Each row below holds a small network's activations on one input, seen along a few directions.
Each table varies a few parts of the input and shows all the possible inputs, shuffled.
A made-up example of a description, with smaller parts first: one of 2 separate values, together with either a single point or one of 11 places along a line or (one of 5 places around a ring, together with one of 6 places along a line).
Shared parts are said once, and a part with two or three values counts as separate values.

Other details of the inputs shift rows strongly along two fixed directions, in all tables alike. That doesn't count.

A family of inputs:
r1: [ -5   1  -7   8  -5  -8   7   2   7 -10   9  -1  -4   0]
r2: [ -7  10 -12   4   0  -2  13   9   2  10  -1   3  16   8]
r3: [ -5 -10  -9  19  -6 -12   9 -11  15 -29   8 -11 -15  -6]
r4: [-13 -16  12 -54   8  -8 -16  -2 -20  10 -29  -6  14  12]
r5: [ -7  17 -10 -13   8   1   4   9   7   8  14  10   4  15]
r6: [  4   4   3   1   9  10   0 -10  13  -7   9   0  -9   0]
r7: [-10   7 -11   5   1  -5   8   2  14 -12   9  -3   0   7]
r8: [-11  13  -9  -6   1   3  14   1   8   8   9   2  15   9]
r9: [ -5  22  -1 -15  15  14   9   2  11  16  11  10  17  18]
r10: [ 34 -32  39 -18 -64 -18 -29   7 -52  24  22   7 -22 -48]
r11: [  8 -20  -8  53   2 -11  -9  -5   6 -46 -22 -19 -31 -13]
r12: [-8  4 -8 -3  2 -2 11 -6 16 -6 17  0 -1  6]
r13: [ 34 -48  26  38 -42 -21 -39  -5 -29 -37  -6 -16 -54 -50]
r14: [ -6  -6 -16  23   0  -9  11  -6  15 -21  -1 -10  -4  -1]
r15: [ -2  19  -7  15  13  13  10  12  -9  23 -24   3  28  12]
r16: [ -6  20  -1 -14  14  15  10  -3  11  15  11   6  17  16]
r17: [-13  21 -14  -7   8   5  23   5   6  18   4   6  27  15]
r18: [ -9  16 -18   0   5  -1  10  15  -2  16  -5   8  18  13]
r19: [ -1 -22  -3  23 -14 -17  -3 -16  18 -46  13 -19 -34 -16]
r20: [  9   2  15 -16 -27   4   3   5 -34  44   4  12  25 -14]
r21: [  1  23  -3 -11  19  16   1   5   7  15   5  13   7  15]
r22: [ 1 17 -5 -3 21 12 -5  4 11  0  4  8 -5 12]
r23: [ 43 -34  52  -3 -59  -4 -32  -3 -61  28   3   2 -15 -55]
r24: [ -9  18 -17   6   6   3  14  14  -4  19 -11   8  25  13]
r25: [-24 -22  -1 -32  19 -10  -3 -19   5 -19 -31 -19   6  15]
r26: [  4 -12  -5  37  -1  -5  -3  -1   5 -27 -14 -12 -16  -8]
r27: [  3  -3  -2  24   1   4   4  -2  -1  -5 -14  -6   2  -4]
r28: [ 11  -8   0  20  16   4 -11  -5  20 -29   1  -2 -32  -7]
r29: [ -6   1 -13  19   0  -5  11   0   5  -7  -8  -4   7   1]
r30: [ -1  12  -5  13   7   9  10   7  -4  15 -17   2  20   8]
r31: [-12  21 -13  -9   7   3  11  12   6  14   6   8  18  18]
r32: [ -8   9 -12   9   0   2  16   2  -1  12  -7   2  22   6]
r33: [ -3  19  -3 -12  16  10  -3   8   9   7  10  10   4  16]
r34: [  5   7  -4   7  25  12  -8   4  15  -6  -3   7 -13   5]
r35: [-3  9 -1 -2 11  6  1  0 16 -8 12  2 -3  9]
r36: [ 4  5  1  5 20 15  3 -6 17 -1  1  2 -5  1]
r37: [  3   5   1  -1   8   3  -5   0  13 -12  14   2 -12   6]
r38: [-9 12 -9 -3  0 -2 16  4  5  9  7  4 15 10]
r39: [ -8  13 -16   8   3  -1   8  14  -5  12 -10   6  17  10]
r40: [ -7  23 -15   9  16  12   8  20  -7  24 -22   8  26  19]
r41: [  5  -3  -2  18  22   7  -1  -8  26 -23   0  -3 -19  -2]
r42: [ -8  11 -13   8   1   1  13   9  -2  11  -8   3  20   6]
r43: [ 43 -10  70 -83 -79   4 -29  15 -83  99  47  36  17 -45]
r44: [ 11 -21   3  29   0  -7 -16 -16  24 -56  11 -15 -50 -17]
r45: [ 0 18  0 -9 15 15  4 -2 10 10  7  8  7 11]
r46: [ -6   7 -11   0   6  -5   5   2  16 -10  14   3  -7  10]
r47: [ -6  19  -8   9  12  15  16   5  -4  24 -18   4  31  14]
r48: [-28  -1  -3 -50  27  -1   1  -3  -4  10 -34  -6  30  30]
r49: [  5 -11  -7  38   1  -6  -5   1   4 -28 -16 -11 -19  -6]
r50: [ 14 -19   8  24   5   0 -15 -10  18 -38   6  -8 -42 -19]
r51: [-10  18 -15  -5   6  -1  10  14   1  12   3   9  13  14]
r52: [ 38 -44  40  20 -51 -12 -33 -11 -42  -8  -1 -11 -35 -55]
r53: [  5 -13   5  11  -1  -2  -6 -14  20 -34  16 -10 -28  -8]
r54: [-8  4 -8 -4  2 -2 11 -8 15 -6 16 -1 -1  6]
r55: [-13 -56   7  -7   3 -31 -23 -32  13 -71 -27 -37 -41 -10]
r56: [ 0 16  0 -9 14 17  6 -7  9 11  7  5  7  9]
r57: [-24  -2  -4 -51  27  -4  -9   2  -7   7 -36  -5  23  29]
r58: [  6 -13  -2  40   1  -5  -3  -7   2 -26 -19 -15 -13 -10]
r59: [ -7   9 -12   3   0  -3  14   4   3  10  -1   2  17   8]
r60: [-10  13  -7  -7   0   0  12   3   7   7  10   3  14  10]
r61: [ 21 -58  64 -73 -54 -18 -43 -17 -66  27  -4  -5 -11 -44]
r62: [ 15  18  24 -38   0  28  -1   8 -23  63   8  24  28  -3]
r63: [-13  23 -14 -10   8   3   8  14   3  15   5  10  17  18]
r64: [ -3  -8 -11  19  -4 -16   3   0  13 -29   7  -7 -20  -3]
r65: [  5  16  15 -39 -17   7   2  13 -22  49  24  22  22   1]
r66: [  3 -28  -7  35 -14 -20  -1 -16  14 -47   3 -20 -32 -19]
Each input here is: one of 6 places along a line, together with either a single point or one of 10 places along a line.
The inputs of r43 and r12 match in every part but the place on the line of 6. If r30 is changed in the same way as r43 into r12, which row does it become?
> r27
Which other rows agree with r54 in the place on the line of 6? List them by row number.
> r3, r16, r19, r20, r23, r47, r56, r61, r62, r66
Which other rows agree with r13 in the place on the line of 6? List them by row number.
> r5, r18, r22, r33, r34, r39, r40, r51, r57, r63

A family of inputs:
r67: [-20  -3 -31  36  16 -15  14   3  19 -35 -26 -18   1  15]
r68: [ 43 -49  58 -29 -53 -12 -57  -8 -39  -9  30   0 -61 -57]
r69: [-22  65 -11 -46  31  41  34  27 -22 103 -24  32  98  49]
r70: [ 27 -18  40 -37 -25   0 -29  -2 -26  15  23   9 -24 -24]
r71: [ -7  -4 -16  38  33   5   4 -10  34 -42 -21 -14 -13  10]
r72: [-14   0 -21  33  17  -5  13  -7  17 -31 -24 -17   0  11]
r73: [-13 -23 -11   6 -11 -32  -1  -6  16 -45   6 -15 -24  -3]
r74: [-26 -10 -32  25  18 -20  14 -19  42 -60  -2 -23 -17  16]
r75: [ -9  73   1 -62  40  50  23  35 -32 124 -21  46  97  50]
r76: [-13  24 -19   4  36  18  20   2  12  17 -24   4  30  24]
r77: [ 28 -37  49 -35 -63 -18 -31  -7 -48  13  27   0 -23 -47]
r78: [-33   8 -38   8  25 -13  21  -4  35 -33  -7 -11   4  29]
r79: [  1  -9   3  -1 -19  -6  -2   8 -24  14 -13  -1   8 -10]
r80: [ 16  -3  40 -58 -37   6 -14   6 -43  58  22  17  18 -18]
r81: [-19  -1 -32  39  21  -9  17  -9  24 -35 -26 -20   3  17]
r82: [ -6  28 -39  61  18   1  27   1  57 -40  34   1 -19  14]
r83: [-17   0 -20   6  29   1  11 -15  40 -34   1 -10 -11  13]
r84: [ 12 -15  22 -17  -7   2 -15 -10   1  -7  15  -3 -20 -13]
r85: [ 36 -24  45 -18 -32   3 -44   6 -45  21   1   9 -23 -37]
r86: [ 36   1  12  46 -39   3  -6  13 -18   7  30  11 -23 -39]
The inputs of r72 and r77 match in every part but one. If r86 is changed in the same way as r72 into r77, which row does it become?
> r82
What do these inputs look like to the network?
> one of 2 separate values, together with either a single point or one of 9 places along a line
A walk changes only the place on the line of 9. It starts at r68 and steps to r70. List the rest of the walk in order.
> r84, r83, r80, r77, r74, r78, r73

A family of inputs:
r87: [ 23 -15  19  14 -40  -7 -17   8 -25   1  15   0 -18 -31]
r88: [-14  -6  -5  -9   8  -5  -3  -2  -2 -10 -20  -9   5  13]
r89: [  2 -15  12 -17  -5 -11 -13  -9   2 -17  14  -4 -23  -7]
r90: [-10  -1   1 -17   5  -3  -3   1  -1  -3  -6  -4   5   9]
r91: [-18  27 -15 -35  31  14  12   2  18  20   5  11  23  33]
r92: [ 17  -3   7  14 -13   4   0  -2   9   0  27   8 -20 -21]
r93: [ 25 -13  22  12   4  13 -21  -4 -12  -2 -14  -1 -20 -19]
r94: [  5  34   4 -12 -10  17   9  17 -18  50  20  23  29   6]
r95: [ -2 -18  12 -18  -8 -10 -13  -1 -14  -3 -14  -6  -5  -2]
r96: [  7   5  -8  16  -2  -1  -2   5   6  -5  14   7 -16  -6]
r97: [ -2 -10   3 -17   8  -1  -3 -14  21 -13  17  -1 -15  -3]
r98: [ -9 -18  -4  -9   8 -10 -12  -2   0 -20 -20  -8 -10   6]
r99: [ -2  15  23 -59 -17  11  -7  16 -49  69  -7  19  47   7]
r100: [-12  13 -22  32  16   2  21   5   9  -2 -21  -4  23  16]
r101: [  4 -17  12  -9 -12 -10 -17 -13   1 -25  15  -8 -27 -10]
r102: [ -2 -26  11  -5 -10 -14  -9 -11  -9 -18 -17 -15  -6 -10]
r103: [-24  32 -46  44  44   4  30   2  51 -33  -1  -4   2  34]
r104: [-13  44 -27  10  32  25  35   9  32  22  12  17  29  26]
r105: [ -2  -6   7 -19   5   2   3 -14  19  -6  19  -2  -7   1]
r106: [-22  20 -15 -27  29   7  11  11   8  16 -14   6  27  30]
r107: [ 23 -10  23  15  -1  14 -21  -5 -15  -1 -14  -3 -14 -16]
r108: [ -5   0   2 -21   6   0   0  -8  14  -7  16  -1  -7   9]
r109: [  6   1  -9  22  -1  -6   1   7   6 -13   6   2 -14  -6]
r110: [  7   8  41 -76 -36  16  -6   7 -71  97  -6  19  60 -10]
r111: [  6 -14  16 -19 -14  -5 -14 -11   1 -14  22  -4 -22  -9]
r112: [-17  28  -8 -26  26  19  22  -6  22  23  12   9  32  29]
r113: [ -9  -2   3 -21   6  -3  -4   4  -1   3  -5  -2   5   8]
r114: [  6 -16  10 -24  -6  -9 -18  -1  -6  -5   4   0 -17  -9]
r115: [-11 -13  -3 -10   8  -6   4 -13  -2  -8 -23 -12   6   2]
r116: [ 17 -26  29 -29 -22  -4 -16 -14  -5  -2  29   2 -25 -27]
r117: [-11  46 -12 -15  16  22  25  30 -11  62  -4  23  57  30]
r118: [ -6  -2  -2 -22  10  -3  -9  -4   6  -5   6   2  -9   6]
r119: [-18  12 -34  46  19  -1  27 -10  22 -22 -21 -15  15  15]
r120: [ 33 -22  35  -1 -11  13 -34  -1 -30   9 -10   5 -22 -31]
r121: [-23   7 -14 -25  24   4  13  -4   0  18 -29  -2  33  22]
r122: [ 28 -17  18  16 -33  -8 -14  -2  -4 -17  32   2 -41 -33]
r123: [-12  38 -19   2  15  16  20  22  -2  35  -6  15  40  25]
r124: [ 7  5 -5 19 -8 -3  1  6  0 -7  9  3 -7 -4]
r125: [-23 -18 -20  21  21 -13  10 -24  25 -50 -29 -29  -7  13]
r126: [ 10 -18   4  19 -16 -11  -7   4 -14  -2 -12  -3  -7 -17]
r127: [  7   6  -3  22  -9  -2   0   2   5 -11  17   4 -15  -7]
r128: [-19  -5 -20  13  26 -11   2 -11  36 -52  -7 -18 -18  19]
r129: [ 14   3  12  19  14  20 -13  -6  -4  -3 -16  -4  -4  -4]
r130: [ 8 11 -1 23 -7  9 12 -4 16  0 28  5 -5 -8]
r131: [ -3  -4   3 -17   6  -1  -4  -9  15 -16  13  -2 -16   3]
r132: [  2   2 -11  17   0  -2   0  11   2  -2  -2   3  -4  -3]
r133: [  6  39   6 -31  -5  19  12  29 -29  75   9  31  49  14]
r134: [ 14   0  13  16  16  18 -11  -3  -1   1 -19  -2  -7  -4]
r135: [  8 -16   2  15 -18  -7  -4  -3 -17   3 -11  -5  -5 -19]
r136: [-11   0   1 -15   2  -1  -4   1  -1  -3  -4  -5   5   8]
r137: [ 16 -19  36 -37 -27   0 -13 -11 -16  16  30   6 -10 -23]
r138: [ 12 -31  27 -28 -27 -14 -27   0 -33   4  -6  -2 -15 -23]
r139: [ 12 -19   6  24 -20 -12  -3   0 -12  -6  -8  -6  -7 -20]
r140: [ -9   7  -1 -14   8   4   1 -10  16 -11  16  -3  -3  12]
r141: [ -5   9 -22  42  14  -1  13  -4  40 -40  16  -7 -24   8]
r142: [  0  -4  -7  21  -6  -3  11  -4  -7   4 -13  -8   9  -5]
r143: [ -9 -17   1 -16   5  -7  -6  -4  -6  -5 -23  -6   4   1]
r144: [  9 -13   4  28 -24 -10  -2  -1 -15  -5  -6  -8  -2 -20]
r145: [  9   7   1  18  -6   8  11  -1  17   0  26   6  -9 -10]
r146: [ 28  -8  23  12 -41  -2 -14  -1 -14   1  38   7 -28 -31]
r147: [ 16 -29  27 -23 -23 -15 -27 -10 -14 -15  19  -2 -37 -27]
r148: [ -8  12 -17  20   6   5  20   0  -3  14 -19  -3  28  10]
r149: [ 12 -10   6  16 -24  -8  -9   7 -22   1  -4   0  -5 -15]
r150: [  0 -30  13   0 -16 -16 -12 -15  -9 -25 -13 -18 -13 -16]
r151: [  9   3  -5  19  -5  -1  -2   2  15 -13  22   5 -23  -8]
r152: [-16  12 -32  45  18  -4  15   3  20 -28 -17 -10   4  17]
r153: [-27  17 -49  46  43  -2  22   7  38 -33 -29 -10   6  32]
r154: [ -7 -10  -2 -17   8  -5 -10   1   2 -10  -9  -4  -7   3]
r155: [ 4 -1 -7 20 -5 -5  0 10  1 -7  1  0 -9 -7]
r156: [  2  -2  -6  19  -4  -4   7   6  -7   7 -14   0  10  -5]
r157: [-13  18 -33  45  21  -1  15   1  34 -35  -1  -8  -5  17]
r158: [ -8  28 -23  20  23   8  18  10  21  -2   8   9   5  18]
r159: [ -4 -29   9  -7  -9 -14  -5 -18  -8 -18 -17 -19  -8 -12]
r160: [  1   2  -7  16  -5  -4   3  10  -9   6 -10   0   7   1]
r161: [ 16 -24  32 -28 -31 -13 -26  -9 -21  -5  22  -1 -27 -23]
r162: [ 7 22  1  3 -9 10  9  8 -1 21 24 16  6  1]
r163: [  7   0  -7  17  -4  -5  -3   7   4  -8   5   3 -13  -8]
r164: [ 28 -14  22  16 -35   0  -9  -6  -5  -4  36   5 -29 -35]
r165: [  2  -8  -8  25  -6  -5   8  -5  -4  -5 -14  -7   1 -10]
r166: [-18  -6 -23  12  31 -11   2 -10  39 -52  -8 -16 -22  18]
r167: [-21  23 -14 -27  30   7  13   6  14  13  -7   5  26  34]
r168: [  3  -4  -8  20  -5  -6  -1   9  -7  -3 -10  -1  -3  -5]
r169: [ 12 -13  41 -60 -34   0 -13   8 -54  63  -7  13  31 -16]
r170: [-27  21 -28  -3  35   2  15  -3  32 -20 -10  -7  15  37]
r171: [-22  43  -1 -67  25  24  25  24 -28  94 -26  29  88  40]
What do these inputs look like to the network?
> one of 5 places along a line, together with either a single point or (one of 2 separate values, together with one of 8 places along a line)
The inputs of r124 and r109 match in every part but the place on the line of 5. If r137 is changed in the same way as r124 into r109, which row does it become?
> r116
The inputs of r132 and r87 match in every part but the place on the line of 5. If r96 is changed in the same way as r132 into r87, which row does it become?
> r94
The inputs of r107 and r120 match in every part but the place on the line of 5. If r149 is changed in the same way as r107 into r120, which row does it become?
> r153
Change only the choice among 2 separate values in r105. List by row number the other rows that result.
> r145
Change only the choice among 2 separate values in r131. List by row number the other rows that result.
> r122
A walk changes only the place on the line of 8. It starts at r110 and steps to r150. List the rest of the walk in order.
> r99, r136, r170, r101, r140, r112
Change only the place on the line of 5 in r92. List by row number the other rows that result.
> r104, r130, r145, r164
Change only the place on the line of 5 in r162. List by row number the other rows that result.
> r122, r141, r146, r151
